These are the activations of a small neural network, seen along a few directions. Each row is one input.
Each table varies a few parts of the input and shows all the possible inputs, shuffled.
Descriptions start from the smaller parts, as in this example, which fits no table here: one of 2 separate values, together with either a single point or one of 9 places along a line or (one of 4 places along a line, together with one of 5 places around a ring).
Shared parts are said once, and a part with two or three values counts as separate values.
In the rows, zero is written as 128.

Other details of the inputs vary at random and push rows far along three fixed directions, the same in every table; ignore that.

A family of inputs:
R1: [ 85 146 141 147  91 104 141 133 155 128 126]
R2: [188 130 123 114 148 114 155 186 142 148 103]
R3: [190 169 101 160 114  95 157 142 132 134 126]
R4: [103 111 129 117 145 142 116 103 144 126 147]
R5: [ 95 104 126 116 141 133 103 133 127 118 131]
R6: [162 136 107 133 122 113 129 157 128 122 121]
R7: [ 70 134 130 143 106 139 111  92 120 114 135]
R8: [ 90 140  50 180  91 106  79  74 107  89 167]
R9: [112 179 136 172  84  87 168 117 158 141 131]
R10: [165  87 107  90 159 172 104 139 125 104 138]
R11: [178 108 109 111 167 178 114 127  87 107 124]
R12: [188 143 127 121 149 142 171 166 141 154 101]
R13: [112 175 141 166  75  79 156 145 137 127 119]
R14: [108 109 156 111 150 144 111  96 115 115 144]
R15: [112 115 142 115 137 147 119  95 133 115 149]
R16: [172  99 139  99 188 162 132 132 121 130 129]
R17: [ 98 117 165 104 135 123 140 151 164 146 118]
R18: [182  82 133 107 169 141 149 158 117 170 121]
R19: [156 119  74 134 132 145 103 101 125 102 156]
R20: [110 122 147 116 136 144 105 108 100 117 126]
R21: [154 120  63 150 127 143 107 136 107  93 138]
R22: [138 157 181 127 125  95 162 133 142 152 120]
R23: [176 127  29 184  97 131 121 138  76 127 129]
R24: [163  92 130  82 164 157 119 155 142 126 124]
R25: [113 140 170 112 129 117 151 140 150 161 105]
R26: [ 67 118 115 130 101 114  97 115 146 115 142]
R27: [ 83 132 109 153 119 115 103  90 122 113 152]
R28: [160 121  79 134 131 151 107  98 119  98 159]
R29: [ 98 117 176  95 138 140 122 119 135 141 118]
R30: [ 83 135 132 135 110 106 121  98 152 133 145]
R31: [ 84  65 145 103 138 135 104 142 113 148 127]
R32: [ 91 161 152 155 102 108 141 119 118 134 114]
R33: [179 170  97 160 112 103 158 156 120 142 105]
R34: [100 114 151 104 134 156 106 102 118 119 131]
R35: [122 147 170 122 108 110 164 154 158 141 113]
R36: [104 131 178 112 147 126 142 138 128 153 105]
R37: [184 164 103 154 102  99 154 166 128 124 117]
R38: [110 136 187 107 130 139 150 126 135 143 111]
R39: [106 119 142 115 137 138 101 112 105 121 124]
Each input here is: one of 3 separate values, together with either a single point or (one of 2 separate values, together with one of 6 places around a ring).
Changing only the choice among 3 separate values turns R26 into R30. The same change can be made to R31. Which row results?
> R18
Change only the place on the ring of 6 in R21. List by row number the other rows that result.
> R2, R5, R6, R13, R37
List by row number the other rows that have the choice among 3 separate values in common with R32.
> R7, R11, R12, R20, R23, R25, R29, R33, R34, R36, R38, R39
A walk changes only the place on the ring of 6. It starts at R22 and steps to R3. List the rest of the walk in order.
> R8, R27, R16, R14

A family of inputs:
R40: [ 62  92 248  55 166 136 140 123 183 153 132]
R41: [ 86 180 236 150 104  67 167 104 142 155 114]
R42: [100 181 167 173  72  70 195 157 147 180  93]
R43: [176 157 139 147 112 110 176 171 110 169  89]
R44: [199 164 105 149 123 105 184 196 152 153  89]
R45: [ 21 143 118 163  73 100  87 101 122 104 130]
R46: [201 180  40 176 141 141 147  88 120 111 150]
R47: [ 82 150  92 169  81  83 100 118 128 103 147]
R48: [182 123 159 115 156 127 177 186 124 169  97]
R49: [104 124 208 104 128  96 147 140 125 170 112]
R50: [144 128  76 141 122 138  97 136  99 106 121]
R51: [ 60  98 140 111 136 134  74 121 108 102 131]
R52: [152  89  98  96 163 148  79 131 104 100 139]
R53: [140  39 101  84 196 206  84 107 100 127 145]
R54: [ 52 107 151 104 119 152  82  70 136 105 154]
R55: [100 184 153 166  76  59 179 153 178 173 104]
R56: [165 107  73 141 135 160 112 127  85 124 128]
R57: [170 131 155 122 138 114 180 155 151 187 110]
R58: [163  74  96 101 169 180  93 117  88 126 137]
R59: [180  94 167  65 192 145 153 170 167 171 107]
R60: [ 60 143 246  85 115 114 141 120 151 153 106]
R61: [169 149 162 109 136 105 157 176 140 160  91]
R62: [ 33 105 140 139 101 115  77  87  91 111 153]
R63: [167  63  77  93 189 168  90 137 130 105 153]
R64: [ 71 179  77 200  42  46 120 100 157 114 157]
R65: [191 153  29 171 101 151 134 120 130  97 145]
R66: [208 158 111 156 118 111 194 177 131 177  97]
R67: [183 177 143 141 111 110 188 177 151 138 103]
R68: [ 60 112 221  86 148 107 132 154 154 155 105]
R69: [218 167 126 147 116 104 187 181 116 173  91]
R70: [169  99 171  70 185 181 161 160 159 145 105]
R71: [ 85 218 176 179  44  64 197 145 176 152  98]
R72: [ 57 133 107 174  83 103 110 102 113 122 146]
R73: [220 155 119 146 122  91 194 176 142 174 112]
R74: [188 168  58 155 155 161 117  86  81  93 143]
R75: [ 59 133 114 150  95 108  98 104 133 120 136]
R76: [ 63 167  77 214  40  61 129  95 133 122 162]
R77: [144 115  69 140 132 123 104 135 129 103 149]
R78: [ 71 154 246  89 174 125 153  88 142 162 115]
R79: [ 30 119 154 120 104 151  88  85 121  94 135]
R80: [202  97 173  58 191 159 164 158 170 151 123]
R81: [ 72 126 228  84 134 135 148 123 165 157 110]
R82: [ 62 109 231  95 140 115 140 146 121 167 102]
R83: [151  57 109  64 193 213  81  96 129 100 156]
R84: [165 160 172 113 127 137 177 174 137 139  84]
R85: [163 136  52 177 102 115 122 131  95 112 147]
R86: [150 115  74 148 121 140 113 112 105 128 142]
R87: [226 126 180 101 194 149 157 145 104 136 105]
R88: [ 60  92 138 124 127 150  92 103  95 123 127]
R89: [ 28 103 150 116 118 110  67 102 116 101 147]
R90: [175 178  45 184  76 131 134 124 114  94 132]
R91: [155  59 119  59 192 201  73 104 112  88 156]
R92: [175 160  64 158  92 124 117 119 111  84 146]
R93: [ 60 108 156 107 124 141  91  93 130  95 155]
R94: [ 37 110 131 126 106 104  67  86 125 103 156]
R95: [161 156  61 160  94 150 113 118  99  86 131]
R96: [177 140  16 176 110 132 124 146 127 101 132]
R97: [ 54  85 145 120 130 128  93  95 116 127 156]
R98: [ 81 161 213 120 104  96 175 145 175 154 111]
R99: [ 47 110 166  97 179 168  82  36 115 111 157]
R100: [137  82  89  99 162 163  78 115 119 110 143]
R101: [168 152  55 165  99 128 126 123 131  87 157]
R102: [196 141  28 162 112 110 118 140 128 103 147]
R103: [199 137 120 140 138 127 193 181 140 174  95]
R104: [ 55 151 108 164  77 103  95 118 110 102 120]
R105: [173 107  35 163 132 148 120 132 105 111 149]
R106: [151  76  88  96 176 197  95 116 127  88 155]
R107: [174  76 200  33 208 175 141 147 159 145 124]
R108: [183  80 213  64 226 167 147 122 138 151 122]
R109: [163 159  29 189  92 102 125 149 125  99 137]
R110: [ 22 133 111 164  82  90  92  97 147 108 153]
R111: [ 28 107 143 121 113 126  72  93 119 115 134]
R112: [ 49 135 132 161  74  83 102  85 113 127 151]
R113: [178 122 187 106 180 137 154 121 129 143 122]
R114: [187 146 170 101 149 140 174 184 138 137  95]
R115: [199 197 136 155  93  87 193 181 147 133 106]
R116: [157 103 105  98 153 181  96 109 114  98 141]
R117: [173  88  66 124 158 187  98 137  65 105 120]
R118: [114 174 166 165  75  47 192 141 168 185 122]
R119: [149  75  93  88 175 174  71 121 107 105 138]
What is each input in this table made of?
> one of 4 places along a line, together with either one of 2 separate values or (one of 3 separate values, together with one of 6 places around a ring)
Changing only the place on the line of 4 turns R110 into R51. The same change can be made to R106. Which row results?
> R114
Changing only the place on the line of 4 turns R76 into R97. The same change can be made to R57. Which row results?
> R86
Change only the choice among 3 separate values in R70. List by row number the other rows that result.
> R96, R103
Change only the choice among 3 separate values in R109. List by row number the other rows that result.
> R72, R98
Change only the place on the ring of 6 in R77. List by row number the other rows that result.
> R44, R75, R100, R102, R109
A walk changes only the place on the line of 4. It starts at R115 and steps to R93. List the rest of the walk in order.
> R101, R40
